Each row below holds a small network's activations on one input, seen along a few directions.
In each table, some parts of the input vary, and every possible input appears once, in random order.
A made-up example of a description, with smaller parts first: one of 3 separate values, together with either a single point or one of 11 places along a line or (one of 6 places along a line, together with one of 8 places around a ring).
Shared parts are said once, and a part with two or three values counts as separate values.
(in the rows, 128 means zero)

Other details of the inputs vary at random and push rows far along three fixed directions, the same in every table; ignore that.

Rows:
row 1: [116,117,105,93,171,117,145,81,171,105,117,160]
row 2: [118,122,89,105,151,152,180,100,125,121,150,159]
row 3: [122,125,110,85,166,127,143,88,171,105,125,174]
row 4: [183,118,160,121,130,99,91,191,53,130,91,108]
row 5: [69,158,138,126,17,95,103,107,130,104,111,138]
row 6: [142,142,125,148,136,166,216,153,84,143,164,102]
row 7: [102,116,98,111,151,167,182,122,138,132,138,152]
row 8: [105,115,123,107,172,142,145,90,179,125,100,150]
row 9: [105,170,137,168,5,101,127,143,82,150,133,98]
row 10: [139,147,102,154,127,170,185,156,95,138,151,113]
row 11: [103,143,109,123,162,173,186,118,146,119,147,120]
row 12: [93,164,135,149,55,85,112,103,149,129,171,142]
row 13: [99,138,142,144,65,87,58,74,188,114,146,156]
row 14: [153,125,141,127,184,93,67,139,132,119,136,132]
row 15: [112,133,98,120,140,171,170,121,155,111,139,138]
row 16: [198,96,138,166,156,85,98,214,76,152,112,100]
row 17: [118,143,112,180,24,94,143,172,104,154,154,125]
row 18: [72,137,157,143,69,94,64,107,196,117,144,146]
row 19: [176,111,157,139,173,138,84,145,148,122,120,116]
row 20: [73,145,122,127,26,119,95,97,132,129,132,109]
row 21: [191,131,160,132,145,117,108,187,53,155,100,90]
row 22: [149,103,163,127,193,89,24,130,190,111,76,142]
row 23: [167,118,163,129,177,130,88,158,148,118,130,114]
row 24: [87,127,114,121,163,160,183,115,131,132,145,134]
row 25: [186,126,162,132,145,111,111,192,49,149,96,97]
row 26: [176,109,125,117,177,84,93,143,136,124,113,136]
row 27: [154,122,165,96,163,111,87,151,105,115,79,127]
row 28: [103,143,124,92,136,175,179,90,114,130,110,120]
row 29: [118,161,144,172,13,89,121,163,64,148,126,99]
row 30: [205,110,141,172,152,130,108,186,87,147,118,89]
row 31: [83,99,116,64,152,147,124,77,143,107,104,132]
row 32: [121,121,123,129,146,183,183,96,144,120,139,127]
row 33: [155,124,105,153,124,175,211,143,91,157,139,101]
row 34: [107,109,113,122,148,168,185,98,137,145,122,139]
row 35: [129,151,104,191,26,96,147,168,118,140,148,96]
row 36: [106,142,127,153,43,98,106,90,153,137,162,144]
row 37: [212,105,134,151,152,102,106,169,73,165,129,112]
row 38: [69,158,121,167,50,106,85,122,164,125,145,146]
row 39: [185,102,160,122,194,84,15,126,162,119,96,142]
row 40: [146,118,179,87,184,99,38,136,141,92,63,139]
row 41: [90,162,135,153,57,87,114,99,145,124,170,142]
row 42: [159,122,95,131,126,129,200,142,71,141,152,137]
row 43: [124,133,102,115,144,166,194,122,149,111,130,139]
row 44: [101,127,130,56,142,146,137,87,142,91,85,152]
row 45: [159,93,180,127,194,106,16,135,174,117,100,141]
row 46: [105,127,117,74,123,158,184,98,97,104,100,140]
row 47: [173,112,124,116,177,106,79,149,129,122,130,148]
row 48: [117,127,120,118,171,155,146,87,185,101,101,135]
row 49: [188,120,150,128,133,122,80,179,61,156,110,80]
row 50: [169,109,157,116,178,102,84,135,125,125,140,135]
row 51: [139,135,98,135,141,140,205,139,69,156,172,119]
row 52: [121,127,108,145,141,155,207,159,75,163,160,111]
row 53: [108,141,130,124,159,171,191,109,139,112,149,125]
row 54: [105,114,100,112,150,144,195,116,145,135,120,141]
row 55: [109,125,142,105,170,163,141,97,182,99,134,137]
row 56: [150,123,93,151,128,152,221,156,89,137,136,101]
row 57: [179,116,164,156,164,109,112,199,74,157,142,105]
row 58: [190,102,137,154,153,106,114,206,76,146,121,118]
row 59: [91,108,107,78,131,170,167,89,104,128,120,116]
row 60: [90,138,129,164,44,103,95,115,169,148,132,133]
row 61: [112,131,119,106,160,150,134,103,193,85,113,153]
row 62: [105,142,117,115,176,172,132,102,176,95,123,145]
row 63: [87,135,132,155,71,86,37,132,191,111,131,153]
row 64: [150,105,161,79,182,118,18,126,149,113,84,115]
row 65: [75,169,126,173,55,108,92,123,178,108,156,117]
row 66: [111,138,109,95,176,143,130,85,162,112,134,168]
row 67: [178,111,135,130,178,94,89,126,128,127,107,134]
row 68: [212,111,130,154,155,89,113,170,73,157,122,110]
row 69: [151,122,116,126,128,142,209,132,70,159,175,124]
row 70: [128,130,101,145,135,166,201,158,73,161,151,125]
row 71: [109,110,126,118,147,171,182,98,138,144,138,142]
row 72: [146,135,92,140,135,151,200,136,59,150,163,131]
row 73: [102,131,117,86,133,179,171,88,111,131,117,116]
row 74: [63,131,116,120,22,93,80,100,143,125,129,117]
row 75: [104,129,114,109,165,159,115,104,197,86,121,152]
row 76: [87,108,119,60,152,159,121,78,149,115,106,129]
row 77: [99,144,137,74,156,163,131,79,159,117,95,133]
row 78: [106,142,142,181,22,93,118,160,115,160,172,113]
row 79: [130,157,117,202,20,97,125,152,127,144,140,97]
row 80: [67,152,159,149,78,90,68,107,192,113,143,147]
Description of these inputs: one of 2 separate values, together with either one of 10 places along a line or (one of 3 separate values, together with one of 10 places around a ring).
The inputs of row 16 and row 54 match in every part but the choice among 2 separate values. If row 67 is changed in the same way as row 16 into row 54, which row does it become?
> row 68
The inputs of row 64 and row 20 match in every part but the choice among 2 separate values. If row 21 is changed in the same way as row 64 into row 20, which row does it become?
> row 9
The inputs of row 63 and row 7 match in every part but the choice among 2 separate values. If row 50 is changed in the same way as row 63 into row 7, which row does it become?
> row 69
Start at row 43 and move only the place on the ring of 10, one step at a time. The first step leads to row 15. Which rows follow, in order?
> row 10, row 11, row 6, row 23, row 19, row 33, row 79, row 35
Which other rows does row 63 become when the choice among 3 separate values takes its other values? List them by row number.
> row 2, row 75
Which other rows does row 72 become when the choice among 3 separate values takes its other values? List them by row number.
> row 38, row 62

Rows:
row 81: [106,163,97,135,63,113,154,99,130,120,121,134]
row 82: [69,157,113,136,64,148,160,132,157,102,130,126]
row 83: [116,116,128,72,167,111,95,121,160,87,94,160]
row 84: [226,118,146,176,164,73,82,200,82,159,158,132]
row 85: [122,142,155,109,170,138,148,127,139,111,107,132]
row 86: [132,121,138,115,200,175,190,171,91,130,112,112]
row 87: [80,141,157,98,176,154,81,111,187,88,109,146]
row 88: [131,139,128,131,177,138,142,106,185,122,156,163]
row 89: [130,115,158,116,139,117,61,97,213,102,87,138]
row 90: [131,153,123,131,102,163,202,128,72,145,167,97]
row 91: [228,107,140,160,137,90,77,191,65,143,97,106]
row 92: [66,166,131,145,47,132,98,120,158,118,159,110]
row 93: [96,140,137,149,75,141,154,95,130,151,144,114]
row 94: [147,111,108,137,85,144,212,121,80,157,129,119]
row 95: [81,136,128,133,65,124,149,70,134,146,141,136]
row 96: [174,126,134,182,50,78,98,164,66,178,136,86]
row 97: [152,112,139,177,48,69,77,182,49,182,147,95]
row 98: [93,130,141,95,136,93,92,124,148,110,105,156]
row 99: [151,113,88,92,182,142,173,139,82,128,102,130]
row 100: [134,104,129,106,192,203,173,135,97,135,138,107]
row 101: [116,124,138,131,140,129,36,127,210,92,82,136]
row 102: [109,145,158,107,136,96,99,111,154,106,104,152]
row 103: [117,91,113,86,144,133,131,98,154,125,100,151]
row 104: [113,151,122,123,101,147,209,116,63,140,152,132]
row 105: [100,152,106,147,58,143,160,94,158,119,122,131]
row 106: [137,89,102,87,181,152,171,111,96,158,115,123]
row 107: [125,135,137,81,164,141,133,87,129,113,134,138]
row 108: [124,144,156,107,170,150,136,117,128,110,122,133]
row 109: [128,106,120,127,167,72,52,115,196,104,137,168]
row 110: [90,138,98,183,88,130,155,128,172,124,174,132]
row 111: [162,100,97,113,208,139,184,148,94,153,162,159]
row 112: [113,122,123,169,55,136,128,151,139,141,125,103]
row 113: [153,92,89,91,180,160,184,128,88,133,102,139]
row 114: [150,123,140,147,184,102,81,115,203,101,137,148]
row 115: [135,118,112,128,174,114,144,89,173,112,148,164]
row 116: [187,100,162,163,160,105,23,198,120,151,100,78]
row 117: [105,171,104,146,66,129,156,109,145,117,123,119]
row 118: [90,166,122,131,61,132,168,111,154,102,131,132]
row 119: [72,154,128,131,44,89,95,121,119,124,146,145]
row 120: [127,98,132,117,196,194,179,132,102,152,124,105]
row 121: [164,122,124,94,177,145,187,139,88,115,110,135]
row 122: [148,107,115,76,191,155,169,135,61,138,141,121]
row 123: [165,116,134,167,50,81,77,189,35,168,162,94]
row 124: [122,126,156,115,149,116,52,87,207,118,97,125]
row 125: [137,130,160,120,139,136,82,111,145,120,133,120]
row 126: [94,148,104,173,95,142,160,139,160,141,182,143]
row 127: [192,126,146,162,161,100,30,215,116,118,86,89]
row 128: [105,140,126,127,68,133,145,88,110,137,158,130]
The inputs of row 120 and row 97 match in every part but one. If row 127 is changed in the same way as row 120 into row 97, which row does it become?
> row 99
The inputs of row 115 and row 109 match in every part but one. If row 102 is changed in the same way as row 115 into row 109, which row does it become?
> row 98
What is each input in this table made of?
> one of 4 places along a line, together with either one of 2 separate values or one of 10 places around a ring
Which other rows does row 109 become when the choice among 2 separate values takes its other values? List them by row number.
> row 111
Which other rows does row 84 become when the choice among 2 separate values takes its other values? List them by row number.
> row 115
List by row number the other rows that have the place on the line of 4 in common with row 90.
> row 85, row 88, row 89, row 93, row 105, row 108, row 114, row 117, row 118, row 124, row 125

Rows:
row 129: [171,107,125,130,176,132,136,148,117,132,124,121]
row 130: [112,146,121,132,107,121,131,110,151,118,145,136]
row 131: [133,123,117,140,132,135,150,128,132,134,129,134]
row 132: [150,128,148,132,138,105,65,154,119,124,107,112]
row 133: [76,142,111,117,87,133,139,82,159,124,126,136]
row 134: [107,134,120,107,123,160,173,108,114,123,122,124]
row 135: [142,121,142,118,180,131,108,124,148,126,122,137]
row 136: [155,110,154,118,152,98,66,144,120,127,110,128]
row 137: [148,133,135,172,86,110,119,183,82,150,153,99]
row 138: [157,128,159,136,165,103,73,154,137,122,125,124]
row 139: [142,112,136,123,177,131,112,131,155,124,113,136]
row 140: [77,154,120,129,96,134,146,93,169,119,144,148]
row 141: [108,137,130,130,92,128,120,112,130,129,123,119]
row 142: [147,141,133,156,107,102,106,148,117,129,143,125]
row 143: [91,137,111,128,118,146,170,107,157,122,133,143]
row 144: [137,120,128,106,190,150,143,106,146,124,123,146]
row 145: [166,118,140,137,159,101,75,158,144,115,116,125]
row 146: [112,139,131,156,61,92,67,127,162,124,145,125]
row 147: [122,126,122,112,127,128,144,127,110,128,125,133]
row 148: [133,125,103,131,132,161,198,136,88,139,150,123]
row 149: [175,108,151,146,161,116,90,176,100,143,131,105]
row 150: [126,120,118,116,126,128,144,121,114,136,123,130]
row 151: [165,111,100,145,139,167,222,159,43,163,157,105]
row 152: [159,113,153,143,161,104,75,155,145,126,116,122]
row 153: [73,137,125,111,85,129,140,80,151,122,134,146]
row 154: [152,116,153,116,153,98,67,151,118,120,109,130]
row 155: [75,145,119,133,95,132,151,98,175,114,138,142]
row 156: [118,125,107,113,143,160,178,116,125,125,144,130]
row 157: [161,123,158,116,145,108,70,153,126,115,95,122]
row 158: [148,142,124,189,57,91,111,180,98,146,144,111]
row 159: [129,121,118,111,139,156,202,133,67,142,137,123]
row 160: [127,116,123,85,182,143,141,113,133,116,107,143]
row 161: [100,156,126,148,77,108,107,114,159,121,143,143]
row 162: [75,138,116,128,91,143,140,92,170,126,143,143]
row 163: [125,121,123,90,184,150,139,112,135,117,105,133]
row 164: [129,121,137,85,176,157,141,110,134,110,100,134]
row 165: [109,138,109,149,86,146,176,141,101,145,155,119]
row 166: [175,124,109,155,107,129,185,191,22,168,140,90]
row 167: [76,136,115,111,85,126,141,82,155,122,131,148]
row 168: [108,150,147,163,67,86,73,125,161,129,146,127]
row 169: [117,121,138,85,157,148,130,92,159,111,98,143]
row 170: [116,139,131,145,65,122,125,127,110,137,130,111]
row 171: [161,114,122,113,189,151,168,126,110,134,136,126]
row 172: [116,137,128,122,115,139,137,123,115,125,121,118]
row 173: [125,122,148,99,147,131,92,105,157,110,98,135]
row 174: [137,137,113,167,76,127,154,166,80,151,155,111]
row 175: [101,146,119,153,75,105,112,117,165,114,136,140]
row 176: [126,116,129,93,183,155,137,103,135,122,106,129]
row 177: [152,129,123,173,88,102,119,158,109,142,140,116]
row 178: [143,121,123,117,174,146,155,112,129,127,133,138]
row 179: [131,111,124,104,186,159,138,111,146,123,122,142]
row 180: [140,121,144,122,137,95,53,133,150,122,103,128]
The inputs of row 153 and row 159 match in every part but one. If row 176 is changed in the same way as row 153 into row 159, which row does it become?
> row 132
What is each input in this table made of?
> one of 2 separate values, together with either one of 11 places along a line or (one of 3 separate values, together with one of 5 places along a line)
Which other rows does row 179 become when the place on the line of 5 takes its other values? List them by row number.
> row 146, row 149, row 151, row 162
Which other rows does row 167 become when the choice among 2 separate values takes its other values? List them by row number.
> row 147
